A small network was trained on invented records. Each row is its activation on one of them, seen along a few directions.
Each row is followed by the record's values for the fields T, Z, C, E, G.
Not every record has every field; a missing one is left out.
Other fields move the rows too, some of them a lot.
(in the rows, 500 means zero)
Random noise pushes rows far along 4 fixed directions. That doesn't count. These rows show it; they differ only by the noise:
[668 451 419 557 655 720 313 623 482 440 458 355 480 550 656 740 561 595
 525 533 636 527 463 408]
[309 569 562 574 517 444 635 359 536 506 434 483 381 559 321 621 614 397
 494 702 448 492 441 723]
[382 612 479 415 586 445 553 389 568 464 486 472 558 327 518 423 820 501
 653 607 515 298 356 556]
[261 624 523 419 542 350 665 307 602 493 495 554 545 325 409 343 812 446
 646 650 453 276 380 651]
[501 497 487 512 541 538 616 459 629 563 493 578 424 431 488 559 476 517
 555 549 536 527 538 543]
[567 539 468 477 533 560 637 466 651 588 485 556 397 363 537 594 473 537
 587 513 562 556 514 503]

[534 531 443 385 579 471 349 630 441 383 539 476 640 445 683 334 669 616
 518 389 588 425 471 390]  Z: z2 / C: c1
[583 355 434 528 505 630 462 589 592 585 545 651 410 524 575 602 255 539
 483 390 568 521 657 389]  Z: z1 / C: c1
[320 550 588 636 612 445 362 460 299 322 412 270 543 713 368 577 781 417
 398 780 459 460 365 731]  T: t1 / Z: z2 / C: c2 / E: e2 / G: g3
[274 536 553 345 357 274 605 458 582 533 586 737 589 443 485 125 545 491
 482 305 441 335 571 499]  Z: z1 / C: c1
[800 518 481 551 640 568 324 717 442 487 462 404 495 593 745 601 438 660
 404 510 672 775 541 503]  T: t2 / Z: z2 / C: c1
[577 598 517 481 498 486 547 522 498 521 467 434 437 474 506 588 497 503
 513 527 521 607 449 512]  T: t1 / Z: z2 / C: c1 / E: e2 / G: g3
[383 424 521 567 467 595 270 537 378 417 469 397 455 757 450 667 524 414
 387 488 456 389 448 458]  Z: z1 / C: c1
[324 342 570 639 639 619 312 577 421 396 496 497 493 788 435 614 607 500
 345 674 568 363 539 625]  T: t1 / Z: z2 / C: c1 / E: e2 / G: g1
[512 468 444 558 515 517 419 464 326 397 471 327 586 579 380 568 521 461
 538 585 405 482 420 462]  Z: z2 / C: c1 / E: e2 / G: g1
[511 400 390 479 598 495 430 530 495 509 552 565 669 425 543 332 514 564
 619 507 532 338 559 433]  Z: z1 / C: c1 / E: e2 / G: g2
[649 433 421 477 495 496 235 656 353 391 535 411 655 590 701 429 511 598
 460 338 539 498 475 332]  Z: z1 / C: c1
[583 546 480 489 511 653 548 494 548 568 452 449 327 440 489 799 439 474
 555 512 549 531 447 442]  Z: z2 / C: c1 / E: e2 / G: g3
[452 390 513 583 430 567 572 507 579 562 526 629 375 594 397 594 239 442
 425 406 470 568 682 479]  Z: z1 / C: c2 / E: e2 / G: g2
[646 557 452 425 589 516 430 547 536 479 553 449 553 361 672 439 626 622
 595 461 591 463 435 399]  Z: z2 / C: c1
[555 528 512 464 549 390 644 423 550 566 518 562 593 358 479 293 492 545
 582 598 485 563 511 598]  T: t2 / Z: z2 / C: c1 / E: e2 / G: g1
[554 514 418 429 565 628 273 529 419 416 466 331 637 408 655 521 726 516
 604 479 534 272 348 326]  T: t2 / Z: z1 / C: c2 / E: e2 / G: g2
[629 327 510 623 471 486 399 656 479 494 555 582 578 690 568 407 218 564
 350 364 505 717 702 470]  Z: z1 / C: c2
[637 492 503 511 414 416 694 471 645 642 537 650 504 368 547 356 281 552
 525 418 468 706 629 513]  T: t2 / Z: z1 / C: c2
[323 456 629 637 524 477 520 452 501 468 463 521 452 688 328 561 512 405
 382 664 449 517 536 697]  T: t1 / Z: z2 / C: c2 / E: e2 / G: g3
[470 435 421 458 549 505 551 472 579 542 526 604 565 338 473 419 437 485
 651 493 488 394 541 430]  Z: z2 / C: c2 / E: e2 / G: g1
[488 621 562 432 349 440 563 437 454 533 422 436 454 478 461 528 507 429
 466 442 435 566 394 510]  T: t2 / Z: z1 / C: c2 / E: e2 / G: g1
[450 226 524 655 477 547 560 532 630 612 590 787 454 665 399 463 139 509
 394 497 488 546 789 541]  T: t1 / Z: z1 / C: c1
[562 449 477 446 593 588 509 587 638 527 552 688 445 413 641 489 495 618
 498 463 640 491 600 462]  Z: z2 / C: c1
[715 376 397 454 415 458 478 598 468 551 596 588 650 429 596 328 230 594
 551 287 491 570 600 294]  Z: z1 / C: c1 / E: e1 / G: g1
[516 609 439 452 601 343 602 326 478 493 509 401 712 247 469 251 766 531
 736 713 438 369 353 586]  T: t2 / Z: z2 / C: c1 / E: e1 / G: g2
[477 552 568 615 557 464 502 532 426 465 411 413 387 645 463 653 539 474
 371 667 527 731 466 736]  Z: z2 / C: c2
[407 572 607 505 440 385 827 400 690 623 538 718 347 433 390 426 437 509
 452 554 494 618 620 690]  T: t1 / Z: z2 / C: c1
[548 566 442 516 509 395 584 421 471 544 496 431 567 426 433 436 506 484
 612 561 453 518 471 547]  Z: z1 / C: c1 / E: e2 / G: g2
[227 702 582 342 372 190 724 277 586 547 492 606 570 279 395 188 731 361
 609 536 347 326 356 646]  T: t2 / Z: z1 / C: c2
[512 373 477 541 416 433 537 420 450 538 545 563 633 518 359 346 309 442
 531 525 364 465 556 468]  T: t2 / Z: z1 / C: c1 / E: e2 / G: g3
[432 298 427 488 542 507 390 484 546 463 634 626 714 473 519 254 478 531
 603 448 452 206 578 343]  T: t1 / Z: z1 / C: c1
[523 594 509 528 477 609 593 440 495 546 395 403 306 445 414 807 507 433
 519 602 502 588 407 543]  Z: z2 / C: c2 / E: e1 / G: g3
[545 394 459 557 483 521 181 556 290 339 530 292 711 711 537 468 553 480
 470 452 408 371 401 345]  T: t2 / Z: z1 / C: c1
[600 289 452 651 576 581 521 551 554 541 550 618 511 610 468 535 249 557
 469 566 529 617 692 531]  T: t1 / Z: z1 / C: c1
[481 629 492 602 636 537 437 464 374 425 369 247 413 523 494 775 771 469
 512 756 545 541 327 687]  Z: z2 / C: c2 / E: e2 / G: g2

Here are new rows. What are their fields?
[879 567 417 492 575 632 362 722 464 472 488 315 487 468 801 686 473 690
 503 367 677 733 470 326]  T: t1 / Z: z2 / C: c1
[408 629 538 521 590 399 502 442 449 454 439 377 513 522 485 502 762 485
 504 689 532 471 369 703]  T: t1 / Z: z1 / C: c1
[388 582 577 529 407 324 634 380 461 531 467 490 502 584 322 416 513 404
 455 609 375 569 452 685]  T: t2 / Z: z1 / C: c1
[440 337 502 668 551 515 468 504 472 464 519 552 506 659 377 528 343 478
 437 595 429 573 635 570]  Z: z2 / C: c2
[519 378 467 475 600 468 576 533 661 561 601 760 576 388 585 242 401 650
 554 456 555 507 708 495]  Z: z2 / C: c1
[524 596 559 465 472 533 739 471 689 615 519 619 277 383 505 597 450 533
 481 485 584 616 559 562]  T: t1 / Z: z2 / C: c1
[413 628 480 334 433 501 586 392 557 531 506 503 431 333 491 514 654 439
 609 447 482 303 362 428]  Z: z1 / C: c1
[379 247 545 649 598 551 501 578 556 493 560 751 492 688 397 498 320 522
 377 600 538 495 744 613]  T: t1 / Z: z2 / C: c1 / E: e2 / G: g3
[544 465 511 479 368 495 629 534 627 668 535 690 343 507 502 514 200 502
 439 340 519 638 652 467]  Z: z1 / C: c1
[478 535 464 454 512 449 397 526 414 428 479 438 614 456 578 420 652 498
 531 473 494 417 423 474]  Z: z1 / C: c2 / E: e2 / G: g2
[527 586 499 521 439 584 622 437 541 584 466 447 305 466 455 718 493 484
 505 511 519 545 483 517]  Z: z1 / C: c1 / E: e2 / G: g2
[684 608 499 500 420 350 680 505 555 626 505 528 445 444 552 423 317 575
 492 412 496 828 578 566]  Z: z1 / C: c1
[474 546 446 472 467 527 670 351 528 551 475 439 442 357 364 611 481 426
 653 560 433 443 422 475]  T: t1 / Z: z2 / C: c1 / E: e2 / G: g1
[634 540 431 463 619 778 272 624 483 446 458 296 384 474 720 846 679 570
 543 482 679 393 345 326]  T: t1 / Z: z2 / C: c1
[530 566 516 479 502 333 614 532 531 532 520 603 467 470 538 365 432 548
 456 495 519 698 584 619]  Z: z2 / C: c1
[611 494 513 573 606 669 420 646 542 505 465 480 337 576 664 733 498 602
 382 520 680 643 568 535]  T: t1 / Z: z2 / C: c2
[664 793 565 449 368 357 505 511 345 461 404 197 443 543 572 582 602 469
 411 443 478 783 283 558]  T: t2 / Z: z1 / C: c1
